Each row below is a small network's average activation on inputs in which a field has the value named, seen along a few directions.
Related values have similar rows: they may be neighbours, one step apart, or belong to one group.
Random noise pushes rows far along 5 fixed directions. That doesn't count. These rows show it; they differ only by the noise:
[61 -197 51 -49 28 -110 251 -189 -37 3 -98 259 -20 312 101 -255 -163 -43 59 29]
[-40 -17 618 -60 -350 124 161 139 125 -108 -198 -704 561 22 -416 338 73 -463 -19 340]
[-156 -112 628 -175 -252 -58 -170 280 -37 -26 -315 -556 396 137 -607 434 -242 -82 13 37]
[102 -176 43 -33 -90 104 406 -201 -24 -12 105 -30 -60 177 226 -271 -12 -67 78 72]
[-32 -107 0 159 285 -131 396 -323 57 -25 -383 646 -10 171 -38 -347 -216 -259 -48 41]
[-11 23 570 390 -250 440 861 -344 303 -92 -168 -636 476 -340 -29 109 333 -977 -170 426]
[-29 -328 198 -90 -114 26 158 -105 -202 124 68 -178 -234 203 116 -56 -291 276 88 -296]


GOR, 24 values:
lugos: [136 35 -299 141 74 109 368 -147 -43 -33 354 407 -269 68 321 -346 -81 -171 27 -73]
pamud: [-139 75 -139 -252 -67 -142 -212 283 -48 -77 281 71 -114 344 -74 -241 -138 248 156 17]
vumam: [133 212 116 58 18 -68 -283 -89 171 6 -84 -41 314 88 -150 309 85 -35 -27 -57]
farob: [-212 185 -27 26 278 71 36 131 -77 -107 -357 318 152 -120 -459 -135 -16 44 -124 296]
pepu: [213 -123 -304 -228 -40 -478 -381 97 -68 64 31 454 59 486 25 -67 -268 -208 -69 13]
vorer: [-64 -613 135 263 -61 -289 -294 -235 -163 451 31 -105 -268 131 466 337 -381 217 -63 -716]
musu: [137 38 -75 -271 -326 166 24 250 220 -122 664 -632 -129 -214 269 -14 389 -115 -32 348]
zeg: [328 190 -276 451 276 679 728 -615 18 -32 137 234 -277 -446 524 -494 227 -460 27 -59]
mero: [-61 440 -400 76 115 704 308 138 -56 -105 230 -221 -155 -643 -123 -204 436 371 53 222]
vake: [26 -187 32 336 -186 100 128 -404 136 113 184 -171 -39 -284 598 127 239 -214 -161 -101]
mel: [245 95 46 -104 -104 -160 -234 -99 -179 118 88 113 -41 280 224 165 -88 464 88 -245]
dib: [134 -10 103 97 -66 -347 115 -271 40 78 -185 163 376 357 485 101 378 -206 -19 357]
vir: [-293 77 -170 -104 388 -384 -298 401 31 -44 -324 561 -205 -84 -514 -96 -108 334 19 124]
tebub: [152 -248 299 -446 -390 -87 -583 186 -334 173 302 -353 -58 605 48 314 -358 426 126 -295]
sigu: [-213 -110 -31 184 268 33 155 -157 -149 65 -205 271 -355 -281 14 -39 37 305 -8 -148]
fizer: [-67 -329 150 120 31 -307 -172 3 50 278 -10 -115 -19 -9 72 294 -239 -252 -228 -322]
vuzem: [285 -169 -174 -89 8 -390 -365 -78 -66 98 -100 462 111 434 251 -47 -143 -191 -22 -205]
mapa: [72 447 -185 5 230 197 -330 152 121 -249 -290 275 277 -315 -552 -5 31 -169 18 19]
lidun: [-241 240 -214 -79 43 66 -414 405 64 14 -35 -117 18 -204 -343 146 132 350 -41 -16]
feton: [65 170 -85 -254 -191 186 -74 327 74 -415 46 -164 218 141 -339 -208 50 -16 213 494]
zodi: [110 -242 270 -182 -318 -574 -256 58 126 54 79 -359 343 346 288 371 277 -235 13 300]
mova: [138 231 -378 243 302 -83 328 -424 162 12 -89 497 -26 -142 475 -246 395 -227 -87 -5]
zabap: [32 -187 231 -397 -445 -469 -207 69 61 -29 380 -372 40 447 407 49 35 -116 164 288]
neza: [293 -237 -113 -124 -231 -397 -171 -133 -143 132 371 -17 61 494 790 56 171 471 140 10]
GOR is arranged as a network in which each value has 3 neighbours.
Fewest steps between zodi and zeg? -> 6
Name the neighbours of pamud, in listed order. -> lugos, feton, zabap
Name the neighbours of fizer, in listed order. -> pepu, vorer, musu
Name the neighbours of vumam, in listed order. -> mel, mapa, mova
Name the neighbours of dib, in listed order. -> mero, sigu, neza
